A small network was shown many inputs. Here are its activations along a few directions, one row for each input.
Each table varies a few parts of the input and shows all the possible inputs, shuffled.
Descriptions start from the smaller parts, as in this example, which fits no table here: one of 5 places around a ring, together with either a single point or one of 11 places around a ring or (one of 2 separate values, together with one of 6 places along a line).
Shared parts are said once, and a part with two or three values counts as separate values.
In the rows, 128 means zero.

Other details of the inputs shift rows strongly along two fixed directions, in all tables alike. That doesn't count.

A family of inputs:
x1: [ 99 153 139 128  89 174 137 110  93  53 118 123 165 106  73 121]
x2: [ 94 130  92 145 161 135  64 156 102 172 163 137 151 101 199 159]
x3: [145 125 104 116 137 112 112 162 170 169 144 134 104 165 146 143]
x4: [108 102 156 183 154 121 111 119  95 167 126 107 122  78 160 116]
x5: [152 100 156  93 115  91 181  90 146  71  99 148 106 162  94 110]
x6: [154 112 110 117 129 111 117 160 161 161 158 134 106 164 152 143]
x7: [110 147 180 208  59 199 140 121  92 103 140  78 145  67  49 103]
x8: [168 106  82  79 171  73  98 185 198 193 159 153  87 201 203 164]
x9: [123 129 118 172 151 136  74 178 141 223 163 109 127 109 186 140]
x10: [142 116 135 122 163  88 144 117 138 152 108 133 108 133 154 115]
x11: [ 88 147 122 171 124 181  86 130  71 131 144 111 168  62 140 132]
x12: [ 76 105 170 221 137 141  95 109  85 164 107  98 142  59 130 107]
x13: [ 89  87 148 208 170 115  72 134  98 206 140 111 129  72 187 127]
x14: [177 150 127  86  90 130 184 132 166  96 119 130 114 179  77 119]
x15: [153 140  99  36 112 115 167 113 150  43 123 170 130 187 106 139]
x16: [143 125 171 123 112 116 184  86 117  84  94 121 120 124  81  90]
x17: [ 73 136  94 166 165 156  51 152  94 182 145 123 162  82 184 151]
x18: [143 110 109 116 126 111 117 161 171 158 151 135 108 162 147 143]
x19: [173  92 114  57 175  43 151 123 173 128 107 167  77 197 170 137]
x20: [159 149  62  20 166  91 137 135 168 119 131 174 118 196 171 165]
x21: [113 131 203 171  62 158 196  55  87  42  72  97 146  90  16  78]
x22: [ 94 139 142 213 108 173  94 150 116 180 140  90 143  75 113 127]
x23: [166 166  96  29 126 122 177 109 148  59 113 160 132 182 102 136]
x24: [130 177 145  91  70 180 186  84  93  15 107 129 164 119  33 108]
Description of these inputs: one of 3 separate values, together with one of 8 places around a ring.
Q: Changing only the choice among 3 separate values turns x13 into x6. The same change can be made to x5. Which row results?
A: x18

A family of inputs:
x25: [125 129 130 142 126 136 123 133 126 140 136 121 129 119 130 128]
x26: [123 128 133 138 133 129 125 124 123 138 125 124 128 117 132 125]
x27: [119 126 131 141 128 131 120 129 127 134 127 123 128 121 127 129]
x28: [120 119 133 142 130 128 120 128 120 132 132 127 129 118 134 128]
x29: [121 136  92 109 154 126  93 151 133 157 148 142 138 139 174 151]
x30: [133 124 140 126 119 127 141 117 122 106 122 128 125 130 111 120]
x31: [119 162 154 132  69 182 165 100  95  42 109 112 157 102  39 105]
x32: [118 121 128 139 135 125 119 129 126 139 126 127 130 120 135 128]
x33: [126 123 131 138 134 126 123 129 122 140 130 124 130 118 140 126]
x34: [151 124 129  96 127 110 151 120 138 102 120 140 114 156 120 123]
x35: [128 129 130 140 129 134 122 133 126 140 135 121 127 120 130 127]
x36: [126 124 132 138 135 126 122 127 121 140 132 122 127 117 140 127]
x37: [137 127 133 122 121 129 134 128 132 116 126 128 122 136 115 125]
x38: [120 130 129 142 128 131 123 128 128 140 130 124 131 119 131 129]
x39: [119 124 128 139 130 128 118 132 129 139 127 124 130 123 132 130]
x40: [120 124 133 141 136 128 120 128 120 136 122 124 127 117 131 124]
x41: [117 124 136 143 128 132 123 123 121 130 124 123 130 116 124 125]
x42: [126 125 134 140 132 128 124 126 118 138 129 121 130 115 136 123]
x43: [123 139  97 109 156 126  95 152 132 154 145 140 137 134 171 146]
x44: [137 129 125 117 120 127 139 130 138 123 132 132 125 141 124 128]
x45: [125 142 101 111 155 126  98 151 132 151 143 137 134 129 167 143]
x46: [135 127 131 122 119 129 134 129 133 116 129 129 123 137 117 127]
x47: [124 129 129 142 124 136 123 134 127 139 136 122 130 120 130 128]
x48: [136 132 127 117 124 123 140 123 138 123 125 131 123 140 121 128]
x49: [120 131 131 142 123 133 126 127 126 135 127 123 134 119 124 127]
x50: [162 129 115  84 137 105 147 132 155 123 130 143 108 168 135 131]
x51: [118 126 131 142 127 131 120 128 127 134 127 123 130 121 127 129]
x52: [157 126 121  88 131 109 144 132 151 113 125 142 110 165 126 130]
x53: [119 126 131 141 131 130 124 124 124 139 128 125 131 116 133 128]
x54: [124 122 131 138 130 128 125 127 124 136 133 126 131 119 138 129]
x55: [119 127 135 144 128 133 121 128 123 131 124 120 129 118 122 126]
x56: [120 123 131 141 121 135 119 135 127 132 133 124 131 122 127 129]
x57: [116 121 131 142 131 128 120 126 125 136 127 127 131 118 132 128]
x58: [134 131 126 117 122 123 140 123 140 122 126 133 126 140 122 129]
x59: [126 129 130 141 126 135 122 135 125 141 133 121 131 119 130 126]
x60: [122 131 131 141 128 131 125 129 126 138 126 123 132 119 127 126]
x61: [128 125 132 138 136 125 122 127 120 141 130 122 126 118 140 125]
x62: [132 128 130 120 125 123 137 126 134 117 119 129 125 138 117 126]
x63: [112 139 107 127 123 150 110 134 116 127 141 132 148 124 134 143]
x64: [119 124 133 141 136 128 121 128 121 136 122 124 128 117 131 124]
x65: [122 127 132 138 132 128 126 125 124 138 124 125 131 118 131 125]
x66: [148 123 122  90 130 106 151 119 149 107 120 145 114 162 123 129]
x67: [150 125 116  85 129 104 148 125 157 111 123 146 113 169 127 134]
x68: [122 129 134 141 132 131 126 124 120 138 123 122 131 115 129 123]
x69: [119 119 134 142 126 129 122 127 120 128 131 127 132 118 131 127]
x70: [124 131 131 141 132 130 123 130 125 141 126 122 128 119 130 127]
x71: [129 126 135 123 124 126 140 120 128 112 117 129 127 132 113 121]
x72: [122 123 129 139 126 131 116 138 128 138 133 125 130 123 132 130]
x73: [120 127 131 142 132 130 119 132 124 137 123 122 129 120 128 127]
x74: [157 130 116  84 137 102 150 127 155 121 122 144 111 168 132 131]
x75: [128 130 130 140 128 134 123 134 125 141 133 121 129 119 130 125]
x76: [124 123 131 139 132 128 123 127 123 139 134 125 129 119 140 129]
x77: [148 125 125  92 133 107 149 120 145 108 118 142 112 159 123 127]
x78: [136 131 133 119 127 124 142 118 129 120 119 129 124 133 119 122]
x79: [121 127 131 139 133 129 123 124 125 141 128 125 129 117 135 128]
x80: [125 124 131 138 126 132 119 137 126 134 130 123 129 123 128 128]
x81: [134 125 140 125 117 127 143 118 121 104 119 128 127 130 109 117]
x82: [116 142 108 127 126 148 112 135 117 126 140 128 142 116 132 142]
x83: [115 140 107 126 124 149 112 135 117 126 141 131 144 121 133 143]
x84: [121 126 130 138 131 128 126 125 126 138 126 126 132 118 133 127]
x85: [125 124 131 138 133 127 123 127 122 140 134 124 128 119 141 129]
x86: [123 131 132 142 129 132 124 127 125 138 127 122 129 119 127 127]
x87: [135 126 129 119 118 127 136 129 136 115 129 131 123 141 117 128]
x88: [149 122 127  94 122 110 153 120 141  99 123 144 118 158 119 126]
x89: [123 119 130 138 136 123 117 132 122 138 130 128 128 120 140 127]
x90: [150 126 120  88 131 106 153 119 152 114 122 146 116 162 129 131]
x91: [123 119 131 139 135 125 117 130 122 137 133 127 126 120 140 129]
x92: [118 159 150 132  66 182 166  99  95  42 112 113 156 103  39 110]
x93: [121 127 132 142 133 130 118 132 124 136 124 121 127 120 128 127]
x94: [124 123 132 138 129 128 126 127 122 136 131 125 132 118 136 127]
x95: [126 125 131 139 130 131 116 138 126 138 130 123 127 122 131 127]
x96: [159 127 112  81 131 104 150 133 159 120 132 146 112 172 135 134]
Q: Changing only one part turns x57 into x77. The same change can be made to x63. Which row results?
A: x92
Q: What is each input in this table made of?
A: one of 8 places around a ring, together with either a single point or (one of 2 separate values, together with one of 4 places along a line)
Q: Change only the choice among 2 separate values in x80. List by row number the other rows that result.
A: x59
Q: Which other rows agree with x88 in the place on the ring of 8? List them by row number.
A: x29, x32, x39, x49, x72, x84, x94, x96
Q: Change only the place on the ring of 8 in x51. List by row number the other rows that result.
A: x27, x39, x55, x62, x67, x73, x93
Q: Change only the place on the ring of 8 in x88. List by row number the other rows that result.
A: x28, x30, x34, x69, x81, x89, x91
Q: Change only the place on the line of 4 in x54. List by row number the other rows that result.
A: x44, x58, x90

A family of inputs:
x97: [130 124 122 120 144 122 118 133 121 132 128 131 128 123 145 131]
x98: [136 127 125 119 124 129 124 137 143 134 134 131 119 146 126 135]
x99: [134 143 120 117 130 124 129 133 138 134 126 132 130 134 131 128]
x100: [129 123 165 139 107 128 159 102 126 104 108 124 132 119  87 100]
x101: [149 130 126 103 117 124 154 124 140 112 132 132 122 155 118 126]
x102: [146 127 125 105 117 125 139 137 147 113 126 131 118 152 113 129]
x103: [108 126 132 165 118 150 107 139 126 148 137 113 133 101 124 132]
x104: [139 138 115 112 139 121 123 140 138 138 124 131 122 137 136 132]
x105: [142 130 107  84 153 105 131 136 145 124 120 146 116 157 146 137]
x106: [108 120 126 151 125 134 112 130 123 135 132 125 140 122 129 135]
x107: [133 120 124 116 124 120 133 122 128 118 130 133 130 140 134 130]
x108: [148 141 113  93 137 114 134 130 146 129 125 140 116 157 132 134]
x109: [138 135 182 133  64 141 204  79 117  39  89 111 125 123  28 101]
x110: [108 141 127 159 125 146 109 131 114 152 128 111 142 102 128 128]
x111: [125 120 128 127 130 121 119 132 123 132 135 133 130 126 147 129]
x112: [140 127 124 118 123 126 141 130 137 125 139 130 118 136 129 129]
x113: [143 117 115  99 132 109 131 138 145 113 126 144 118 159 129 135]
x114: [133 128 126 112 136 125 130 118 122 119 126 135 127 133 133 132]
x115: [125 119 132 134 124 129 119 132 113 123 130 126 130 119 130 125]
x116: [143 134 117 113 138 119 135 131 137 139 134 132 127 142 142 133]
x117: [114 137 138 167 128 152 111 129 104 146 136 112 141  94 126 126]
x118: [108 127 133 152 136 139 108 129 108 143 132 121 145  96 145 127]
x119: [112 115 151 170 115 140 140 110 110 139 108 113 134 104 103 109]
x120: [128 119 118 116 135 112 121 140 144 130 132 143 127 146 144 137]
x121: [117 126 135 161 126 145 110 143 111 146 139 112 134 102 133 123]
x122: [136 133 111  89 148 112 133 125 140 121 122 147 118 156 139 137]
x123: [141 131 174 125  87 136 181  91 118  54  98 110 125 132  44  90]
x124: [126 119 126 127 132 124 116 129 119 132 136 133 124 129 143 132]
x125: [142 136 124 116 134 122 135 132 135 132 133 134 129 136 137 128]
x126: [134 141 115 117 130 125 129 129 139 134 126 131 122 131 129 132]
x127: [107 126 130 155 135 142 109 123 107 139 133 119 139  91 141 130]
x128: [124 133 115 108 147 116 125 132 137 132 124 141 130 138 147 134]
x129: [136 134 119 127 137 127 128 131 131 142 138 128 124 122 140 132]
x130: [110 125 129 160 123 144 105 140 128 157 137 112 138 113 132 135]
x131: [121 133 113 112 142 123 128 124 135 126 125 138 124 131 137 134]
x132: [128 120 121 120 132 119 121 132 135 124 131 141 122 146 131 137]
x133: [140 129 126 115 127 122 136 137 138 130 138 132 124 141 138 126]
x134: [105 119 133 164 124 142 107 126 105 138 138 118 137  92 135 128]
x135: [142 135 126 121 131 128 134 133 127 125 129 127 127 130 126 125]
x136: [133 128 127 119 120 128 130 139 147 130 132 130 126 141 127 130]
x137: [117 125 125 136 138 131 115 123 115 141 130 124 140 113 147 133]
x138: [122 129 136 149 121 145 121 133 114 137 139 118 129 115 127 125]
x139: [134 133 108  91 145 110 137 125 143 124 122 143 124 156 142 137]
x140: [104 119 158 190 127 144 111 117 105 143 116 105 130  90 124 112]
x141: [121 118 116 131 133 120 116 134 137 132 135 137 125 132 137 139]
Q: Changing only one part turns x113 into x106. The same change can be made to x135. Which row results?
A: x116
Q: Changing only one part turns x138 into x133. The same change can be made to x132. Which row results?
A: x120
Q: What is each input in this table made of?
A: one of 5 separate values, together with either a single point or (one of 2 separate values, together with one of 4 places along a line)
Q: Which other rows agree with x103 in the choice among 5 separate values? List them by row number.
A: x109, x112, x126, x127, x129, x131, x134, x141
Q: Change only the place on the line of 4 in x101. List by row number the other rows that result.
A: x110, x116, x130
Q: Change only the choice among 2 separate values in x137. List by row number the other rows that result.
A: x116
